These are the activations of a small neural network, seen along a few directions. Each row is one input.
Each table varies a few parts of the input and shows all the possible inputs, shuffled.
Descriptions start from the smaller parts, as in this example, which fits no table here: values(3) and (point or ring(11) or (line(4) and ring(8))).
Shared parts are said once, and a part with two or three values counts as separate values.
In the rows, 128 means zero.

Other details of the inputs vary at random and push rows far along two fixed directions, the same in every table; ignore that.

A family of inputs:
r1: [132 132 106 128 158 101 132  78 132 116 143 109 121 119]
r2: [126 127 131 126 117 152 128 150 134 122 117 113 135 130]
r3: [126 115 132 125 107 144 130 141 135 126 126 122 147 136]
r4: [127 122 138 129 161 117 141  72 139 123 139 126 127 115]
r5: [124 119 147 126 160 101 134  78 133 134 138 127 124 122]
r6: [127 125 137 122 124 142 141 147 126 134 117 136 140 150]
r7: [134 137 110 123 168 101 136  85 124 120 140 108 115 123]
r8: [120 120 144 125 153 104 117  83 140 125 138 106 116 107]
r9: [125 135 142 133 118 131 135 148 126 138 110 143 140 145]
r10: [119 138 150 130 160 102 118  89 130 126 130 111 104 112]
r11: [125 137 141 140 109 130 117 147 133 135 111 136 136 140]
r12: [183  67  99 126 118 113 118 186  90  86 203 234  47  44]
r13: [122 131 110 119 110 132 126 144 110 149 119 124 132 143]
r14: [130 138 133 137 119 148 140 142 132 127 111 141 145 137]
r15: [121 139 115 125 126 136 129 158 120 139 136 123 137 146]
r16: [123 134 133 138 101 141 117 144 140 123 117 121 133 130]
r17: [124 115 139 120 111 134 127 147 129 134 124 123 142 143]
r18: [123 144 148 136 169 107 123  86 129 127 124 126 111 115]
r19: [188  63 123 114 127 126 119 191  90  76 176 224  33  40]
r20: [126 138 139 131 123 138 136 148 127 134 109 143 140 145]
r21: [130 140 136 133 123 145 140 145 130 130 110 142 142 141]
r22: [127 118 130 123 112 150 134 142 135 123 125 122 145 136]
r23: [123 136 107 132 115 143 130 148 131 132 141 123 144 138]
r24: [127 131 133 140 108 139 133 138 138 129 115 143 149 137]
r25: [120 128 146 120 169 110 124  91 130 124 132 105 109 111]
r26: [124 127 101 126 100 140 124 135 121 141 124 125 141 134]
r27: [122 119 149 117 165 104 131  86 125 130 139 112 118 118]
r28: [127 135 104 119 114 146 131 142 113 142 119 123 134 138]
r29: [121 135 116 117 163 107 127  79 112 141 135 114 112 116]
r30: [126 141 133 134 113 150 124 148 134 120 113 120 129 131]
r31: [121 128 114 122 147 101 120  71 122 142 140 115 119 111]
r32: [125 141 112 127 125 143 133 155 123 136 137 122 139 142]
r33: [123 115 144 121 154 105 126  78 136 127 143 113 125 113]
r34: [121 121 140 130 153 111 121  81 141 120 139 105 118 103]
r35: [131 132 107 122 116 119 131 152 119 132 123 119 134 154]
r36: [130 128 111 126 152  88 126  80 132 124 144 111 120 122]
r37: [119 135 149 133 153 100 113  85 135 126 132 112 108 110]
r38: [126 122 140 123 119 135 140 147 126 138 118 136 140 150]
r39: [128 118 131 131 108 142 138 137 138 130 123 136 149 142]
r40: [126 130  99 124 104 146 128 135 121 138 122 124 140 134]
r41: [119 121 147 124 157 102 118  87 135 128 137 106 113 110]
r42: [120 136 117 126 121 129 128 158 120 143 138 123 137 146]
r43: [128 140 132 143 110 146 124 141 139 124 112 135 139 133]
r44: [129 129 114 125 157  85 126  83 126 127 143 110 117 125]
r45: [122 133 137 133 101 134 113 146 139 128 116 122 131 133]
r46: [129 122 131 121 118 153 137 145 129 124 122 121 143 137]
r47: [124 132 146 136 155 100 129  75 139 130 132 134 126 114]
r48: [128 134 101 123 111 149 131 139 115 138 120 123 137 135]
r49: [123 124 138 128 158 118 124  81 141 117 137 105 117 103]
r50: [136 135  98 126 117 135 137 147 125 121 123 118 139 146]
r51: [125 137 131 136 106 148 120 145 140 120 115 121 132 130]
r52: [125 119 144 127 156 104 134  74 138 131 140 127 127 119]
r53: [121 132 113 130 110 130 123 150 131 140 142 124 144 141]
r54: [119 125 148 122 164 104 122  91 129 128 134 105 109 112]
r55: [122 140 139 129 117 140 120 154 129 127 111 122 124 138]
r56: [125 139 109 131 122 146 133 152 126 133 139 121 142 138]
r57: [126 142 135 130 116 147 124 152 132 123 112 120 126 134]
r58: [123 127 108 121 103 131 121 141 115 149 122 125 136 140]
r59: [125 121 138 116 122 143 133 151 124 130 120 123 138 144]
r60: [131 125 131 128 120 151 145 141 132 128 119 134 145 142]
r61: [126 136 137 140 105 133 117 143 138 132 112 136 138 137]
r62: [191  80 126 129 127 122 118 186  89  78 168 244  35  44]
r63: [127 137 134 145 105 140 120 141 139 127 113 135 140 133]
r64: [126 131 140 135 112 129 130 144 132 137 113 144 144 143]
r65: [131 127 134 124 123 148 145 144 129 131 118 134 142 146]
r66: [129 136 113 121 168  94 132  87 121 123 139 110 113 127]
r67: [133 128  99 130 105 127 130 143 131 124 127 120 142 145]
r68: [130 144 133 141 117 148 127 145 133 124 109 134 136 134]
r69: [120 132 116 129 114 127 123 154 125 143 140 124 141 144]
r70: [129 134 131 138 113 145 136 139 138 127 114 143 147 137]
r71: [129 123 134 118 121 150 137 149 127 127 121 121 140 140]
r72: [125 141 142 137 116 132 122 151 128 135 108 135 131 142]
Each input here is: ring(8) and (values(3) or ring(6)).
The inputs of r69 and r42 match in every part but the ring(8) part. If r11 is changed in the same way as r69 into r42, which row does it become?
> r72
Which other rows does r35 become when the ring(8) part takes its other values? List them by row number.
> r1, r7, r36, r44, r50, r66, r67
List by row number the other rows that have the ring(8) part in common with r28.
> r7, r19, r21, r32, r57, r62, r65, r71
Which other rows does r23 become when the values(3) part takes its other values? List them by row number.
> r1, r40
Which other rows does r51 become when the ring(6) part takes its other values? List them by row number.
> r4, r22, r43, r49, r70

A family of inputs:
r73: [129 128 111 131 102 135 118 154 128 127 129 128 129 130]
r74: [130 129 130 130 153 101 115 100 124 120 142 126  98 101]
r75: [ 80 176 147 126 154 130 136  75 153 165  91  38 185 188]
r76: [132 135 122 132 115 132 130 155 120 134 121 147 132 141]
r77: [134 114 119 121 154 112 133  89 124 120 153 127 113 105]
r78: [134 131 111 133 109 134 133 148 125 132 125 145 139 139]
r79: [129 117 116 120 107 143 125 155 126 127 132 121 132 131]
r80: [132 124 126 121 120 139 137 156 118 133 124 140 135 142]
r81: [133 131 144 138 116 153 132 154 140 113 116 138 134 129]
r82: [130 107 162 128 152 105 126  93 137 120 141 139 113 104]
r83: [135 116 123 121 160 110 139  89 122 124 148 135 116 110]
r84: [130 130 142 137 104 149 123 145 133 126 106 145 132 126]
r85: [128 137 127 131 114 132 123 158 123 133 118 136 126 139]
r86: [135 125 115 132 149 104 125  89 126 120 150 134 110 103]
r87: [129 121 126 119 112 140 124 160 122 127 125 123 126 133]
What do these inputs look like to the network?
> values(3) or (values(2) and ring(6))

A family of inputs:
r88: [162 119 167 158 182  88 121  69 128  88 150 215  55  42]
r89: [108 189 135 158 149 112 143  78 141 161  87 126 172 174]
r90: [ 95 186  99 135 137 103 103 103 130 155 110  53 139 159]
r91: [165  68 181 122 195 103 151  70 126  86 173 200  76  53]
r92: [ 90 127 157 106 138 136 115 103 154 139 122  31 153 149]
r93: [105 113 175 121  78 190 133 184 164 131  84  87 187 170]
r94: [104 143 110 105 163 123 161  90 122 167 127  78 176 183]
r95: [168  80 122 111  79 169 169 231  99 124 131 227 141 150]
r96: [151  79  98  90 129 121 128 170  90 114 173 138  83 107]
r97: [158  92  33 124  93 127 129 125 117 108 186 148 123  93]
r98: [153 115 149 150  45 174  96 241 130  96 100 192  97 101]
r99: [ 97 169 130 143  60 161  86 195 147 142  81  71 148 165]
r100: [109 185 108 142 216  56 128   6 116 153 140  99 114 119]
What do these inputs look like to the network?
> point or (values(2) and ring(6))
